A small network was shown many inputs. Here are its activations along a few directions, one row for each input.
Each table varies a few parts of the input and shows all the possible inputs, shuffled.
Descriptions start from the smaller parts, as in this example, which fits no table here: one of 2 separate values, together with either a single point or one of 9 places along a line or (one of 6 places along a line, together with one of 8 places around a ring).
Shared parts are said once, and a part with two or three values counts as separate values.
In the rows, zero is written as 128.

Other details of the inputs vary at random and push rows far along two fixed directions, the same in every table; ignore that.

A family of inputs:
x1: [235  81 124  95  92  84 113 108 147 178 134  98  43]
x2: [148 137 110 122 137 144 178 169 133 109 147  98 155]
x3: [106 154 102 139 158 149 148 108 128 136 121 130 185]
x4: [ 98 150 127 146 150 159 158 163 128  96 127 135 164]
x5: [ 44 144 175 160 126 143  36  99 129 132  92 230  91]
x6: [ 96 152 116 160 134 125 163 137 111  90 128 126 174]
x7: [ 92 139  97 112 149 142 144 142 127 128 110 142 181]
x8: [ 73 149 116 105 163 142 141 143 120 150 112 113 176]
x9: [ 45 133 177 137 134 141  30 112 114 123  88 235  95]
x10: [201 112 174 137 116  93  90  99 122 146 150 132  64]
x11: [221  75 135  77  62  77  89 112 144 147 146  81  64]
x12: [142 132 103 127 100 139 172 135 125 103 139  79 172]
x13: [128 129  95 103 132 171 168 163 155 116 144  92 144]
x14: [199  88 155  88  99 106 101 122 147 181 168  60  30]
x15: [104 153 119 159 158 128 168 128 113 102 130 131 172]
x16: [ 90 146  94 127 151 128 155 114 131 127 115 134 179]
x17: [110 147  87 126 155 133 156 126 113 137  91 145 179]
x18: [ 82 149  93 143 126 139 154 120 121 107 126 122 171]
x19: [220  73 133  75 100  69 107 103 147 163 154  93  50]
x20: [ 90 150  96 142 150 142 158 111 123 119 129 128 169]
x21: [ 87 154 143 152 168 143 157 155 114 125 125 106 169]
x22: [157 124  75 104 146 130 175 137 112 139 115 105 164]
x23: [132 121  91  82 138 146 163 163 149 126 129 102 161]
x24: [ 46 144 173 165 126 137  37  93 124 136  92 230  95]
x25: [ 81 146 105 120 142 172 146 153 150 116 119 135 162]
x26: [106 155 103 144 158 155 149 108 121 129 127 128 180]
x27: [ 89 139 100 108 149 148 143 147 132 124 110 142 178]
x28: [137 130  84 107 103 128 158 133 139 118 126  81 180]
x29: [137 134  86 122 102 142 161 130 132 109 139  75 170]
x30: [ 68 146 175 156 148 113  33  66 104 148  85 233 119]
x31: [107 154  88 151 148 152 161 119 114 131 107 136 166]
x32: [ 93 135  96 113 150 146 143 143 116 122 115 141 180]
x33: [ 89 146  97 132 142 155 149 136 136 127 119 135 173]
x34: [144 128 108 143 128 114 184 149 125  95 144  84 164]
x35: [ 53 139 170 156 104 112  22  79  91 117  82 220 121]
x36: [ 82 142 104 110 143 165 144 155 151 118 112 138 168]
x37: [ 89 145 120 134 140 169 159 152 131 107 125 136 163]
x38: [169 144  97 140 143 129 191 147 113 123 128 101 156]
x39: [130 121  94  78 139 152 162 169 153 122 129 102 157]
x40: [137 133  85 117 102 136 160 131 139 116 133  78 175]
x41: [167  92 149 100  97 106  78 118 155 158 134 136  55]
x42: [240  83 142 114  89  94 128 110 132 163 147  96  35]
x43: [235  84 125 104  91  92 115 106 146 175 142  95  38]
x44: [ 45 135 165 155 118 102  36  79  91 121  89 227 108]
x45: [ 64 158 192 193 102 111  37  88  91 101  95 218 113]
x46: [133 127 111 108 130 168 179 168 148 110 144  96 146]
x47: [149 126 116 134 143 141 180 170 138 105 143  94 157]
x48: [152 129 111 143 152 117 189 141 127 107 146  90 162]
x49: [168 134 118 145 159 130 180 137 125 117 145  90 173]
x50: [151 137 107 127 137 138 179 163 128 113 147  98 158]
x51: [104 150 121 154 150 147 159 152 118 104 127 135 171]
x52: [172  94 167 119  94 117  93 121 140 143 146 134  47]
x53: [ 81 156 184 205 139 115  60  88  87 126  81 235  94]
x54: [ 95 148 112 147 149 139 170 116 116 112 128 131 171]
x55: [130 129  92 107 131 165 168 157 150 120 144  92 148]
x56: [162  97 143 118  80  86  85  95 141 145 141 123  55]
x57: [165  90 143  99  86  74  81 101 133 145 133 130  64]
x58: [100 144 130 152 154 155 158 165 131  95 124 134 167]
x59: [ 49 147 168 173 134 112  46  64 113 137  95 226  99]
x60: [123 151 114 174 160 135 171 138 106 113 105 138 172]
x61: [204  86 171  93  98 103 113 127 140 175 167  64  32]
x62: [229  81 162 108  93  98 113 144 148 138 168  92  35]
x63: [224  86 165  95  90 109 110 155 156 133 168  94  29]
x64: [167  96 151 114  95 120  81 115 147 149 147 130  45]
x65: [105 155 121 161 120 136 149 136 110  86 121 119 187]
x66: [166 114 188 122 115  98  88 128 122 160 150 108  46]
x67: [152 126 113 138 143 135 180 165 133 109 143  94 161]
x68: [153 131 113 145 114 125 171 149 124  91 138  77 177]
x69: [ 97 144 133 148 154 161 157 171 136  91 124 134 164]
x70: [ 74 145 116 105 165 146 140 144 108 144 116 113 174]
x71: [165 109 191 127 118  99  89 128 125 158 150 105  46]
x72: [237  74 140  78 109  87  97 101 133 168 158  93  59]
x73: [ 42 143 164 165 111 102  39  74 112 128  86 224 106]
x74: [ 55 148 202 178 133 141  46 121 117 105 100 230  86]
x75: [145 137 113 118 137 150 177 174 138 106 146  98 151]
x76: [139 120  83  95 148 120 172 129 121 126 137  96 168]
x77: [ 87 135 102 105 150 158 141 154 125 115 115 141 173]
x78: [136 117  88  87 140 145 163 159 132 125 134 101 163]
x79: [152 133  89 108 148 134 167 121 141 145 133  94 177]
x80: [136 129  86 115 131 153 170 146 140 128 145  92 155]
x81: [ 54 143 187 179 124 134  50  92 106 127  98 232  95]
x82: [151 105 166 105 110 107  78 112 142 181 142 104  47]
x83: [ 44 141 174 151 127 135  34 101 130 135  85 234  97]
x84: [199  83 153  73 101  92  98 125 154 190 155  66  40]
x85: [ 46 145 183 184 108 113  54  76  98 113  98 222  98]
x86: [136 124  84 101 133 139 167 148 148 136 131  98 165]
x87: [191 103 170 130 109 105  93  87 128 155 148 130  62]
x88: [225  88 152 112  75  70 117 123 134 131 169  84  42]
x89: [120 158 126 161 165 142 159 124 111 112 129 131 183]
x90: [151 140 105 131 145 119 188 139 122 111 150  93 159]
Description of these inputs: one of 9 places along a line, together with either a single point or one of 4 places along a line or one of 5 places along a line.
The inputs of x80 and x67 match in every part but the place on the line of 9. If x14 is changed in the same way as x80 into x67, which row does it become?
Answer: x21
The inputs of x68 and x35 match in every part but the place on the line of 9. If x58 is changed in the same way as x68 into x35, which row does it become?
Answer: x77
The inputs of x11 and x12 match in every part but the place on the line of 9. If x39 is changed in the same way as x11 into x12, which row does it become?
Answer: x46
Which other rows does x5 become when the place on the line of 4 takes its other values? List them by row number.
Answer: x24, x25, x33
Which other rows does x49 become when the place on the line of 5 takes its other values? List them by row number.
Answer: x34, x48, x60, x68
Which other rows does x53 become when the place on the line of 9 takes its other values? List them by row number.
Answer: x1, x17, x22, x31, x38, x42, x43, x60
List by row number the other rows that have the place on the line of 9 in common with x88.
Answer: x2, x10, x38, x45, x50, x63, x66, x75, x90
List by row number the other rows that have the place on the line of 9 in common with x65.
Answer: x4, x6, x15, x51, x53, x62, x71, x74, x89
Which other rows does x59 become when the place on the line of 5 takes its other values? List them by row number.
Answer: x3, x40, x43, x56

A family of inputs:
x91: [162 124 138 133 124 121 156 140 124 113 157  84 118]
x92: [ 67 156  88 149 120 147 108 103 111 102  78 186 203]
x93: [156 113  97 100  85 119 126 116 134 124 135  86 144]
x94: [104 168  73 134 161 144 214 156 126 114 130  72 232]
x95: [153 122 103 106 133 134 146 107 140 171 139  86 120]
x96: [116 135 174 159 115  96  60  81 107 145 115 176  79]
x97: [124 126  67 101 122 126 183 125 134 112 136 102 182]
x98: [ 81 149  62 100 172 154 212 167 125 112 132  80 217]
x99: [ 68 150 142 150 146 136  88  89 129 165 102 162 128]
x100: [ 88 116 167 130  90 116  61 115 125 133 108 185  63]
x101: [ 91 150 143 160 139 119  96  91 106 126 117 184 136]
x102: [ 87 145 175 174 139 144 101 140 130  99 119 184 120]
x103: [194  98 162 117 106 117 116 152 159 128 159 109  59]
x104: [ 66 137 142 136  96 150  72 129 120 112 102 172 134]
x105: [103 145 160 190 137 117 109  93  96 103 121 182 137]
x106: [149 105 112  91  90 147 123 160 167 107 142 101 130]
x107: [142 112 102 102  99 100 146 124 144 133 133  88 129]
x108: [196 100 158 117 107 119 118 148 146 129 158 107  56]
x109: [141 130 163 170 117  97  68  82 107 136 102 199  80]
x110: [146 110 106 101 132  97 144 131 136 150 134  88 126]
x111: [188 105 158 118 104 101 117 126 132 135 163  90  63]
x112: [195 121 111 144 124 110 162 122 120 122 132 111 129]
x113: [202  95 174 137 106 116 125 153 152 113 162 107  60]
x114: [161 124 134 126 120 134 155 161 128 127 147  93 111]
x115: [ 64 130 148 131 150 138  90 141 138 124 107 191 116]
x116: [ 91 128 172 133 128 134  55  86 130 167 121 169  62]
x117: [180 119 122 138 125 110 159 118 121 118 155 101 131]
x118: [ 76 160 110 137 178 144 119 111 100 139  75 190 196]
x119: [168 108  80 102 102 107 153 116 137 129 120 117 128]
x120: [109 162  95 153 162 160 227 167 113  79 145  72 221]
x121: [169 125 133 144 122 104 155 130 127 125 145  81 130]
x122: [164 117 119  88 143 115 137 124 122 161 131  90 138]
x123: [118 134  94 102 157 182 177 164 170 141 140  96 157]
x124: [ 37 151 119 136 169 160 124 150 121 112  99 184 164]
x125: [151 106 107  90  91 149 124 156 154 108 141 100 127]
x126: [199  99 171 140  99 112 129 148 126 125 157  96  58]
x127: [ 77 136 167 121 161 151  79 142 134 137 103 187 130]
x128: [172  86 138  88 110 106 114 149 138 158 144 104  54]
x129: [ 46 161 140 130 173 167 116 150 104 136  91 172 179]
x130: [172 106  83 101 134 104 151 123 129 146 120 117 125]
x131: [ 54 139 141 133 114 125  92 107 120 113 110 172 123]
x132: [201 106 147 127 102  88 119 108 125 145 152  93  73]
x133: [159 116 125  91 143 110 134 132 132 163 130  84 140]
x134: [130 136  74 107 156 156 181 116 140 152 141  94 174]
x135: [206 100 142 123 105  90 120 104 129 139 161 107  76]
x136: [ 97 119 154 136  92  91  60  76 118 137 106 180  79]
x137: [174 117 143 142 126 139 161 163 135 100 154 100 111]
x138: [119 147 149 195 137 117 112  97  96 106  98 192 135]
x139: [ 42 158 108 146 164 129 126 110 101 128  93 170 181]
x140: [137 146 103 139 141 124 184 143 127 120 137  77 181]
x141: [124 132 186 178 114  95  68  82 101 130 118 174  79]
x142: [ 94 126 174 136 124 145  58 107 130 173 113 177  56]
x143: [154 128 127 113 124 123 148 139 131 129 154  85 117]
x144: [114 126  83  95 124 155 181 168 151 102 134 102 161]
x145: [187  83 120  90 115  83 113 106 134 157 150 113  73]
x146: [ 81 150 159 155 141 148  94 135 123 115 115 185 115]
x147: [196 101 165 131  99 112 124 148 129 133 156  97  57]
x148: [141 139 113 137 146 159 190 175 134  94 146  96 162]
x149: [ 86 151  59 101 126 171 190 160 133  88 132  72 237]
x150: [137 131 158 161 118  98  64  81 110 143 101 200  80]
x151: [178 123 133 151 121 108 162 122 114 116 148  86 128]
x152: [173 123 139 154 121 103 159 131 124 117 147  80 130]
x153: [ 60 132 144 132 117 141  92 134 146 107 107 191 119]
x154: [ 42 163 138 127 177 155 113 129 104 130 100 164 185]
x155: [179  95 139  91 118 144 111 134 165 168 152 105  48]
x156: [ 70 140 135 144  98 121  67  98 122 118  98 162 152]
x157: [ 81 134 124 138 102 128  72  86 116 111 108 181 153]
x158: [103 160  82 123 165 178 215 192 150  96 138  93 216]
x159: [174 118  87 108 136 136 150 107 143 169 124 109 121]
x160: [159 110 129  79 148 146 135 164 143 145 138 104 120]
x161: [ 20 193 112 168 171 181 163 160 102 101  97 164 219]
x162: [169 110 113  85 146 117 138 120 126 156 140 104 141]
Describe the family of inputs behind these rows.
Answer: one of 8 places along a line, together with either one of 4 places along a line or one of 5 places along a line
The inputs of x99 and x116 match in every part but the place on the line of 8. If x94 is changed in the same way as x99 into x116, which row does it become?
Answer: x143
The inputs of x125 and x104 match in every part but the place on the line of 8. If x160 is changed in the same way as x125 into x104, which row does it become?
Answer: x129
Which other rows does x141 become when the place on the line of 4 takes its other values? List them by row number.
Answer: x96, x132, x151
List by row number the other rows that have the place on the line of 8 in common with x118.
Answer: x92, x109, x112, x119, x130, x138, x150, x159
A walk changes only the place on the line of 5. It starts at x116 and steps to x154. List the rest of the walk in order.
Answer: x98, x131, x149
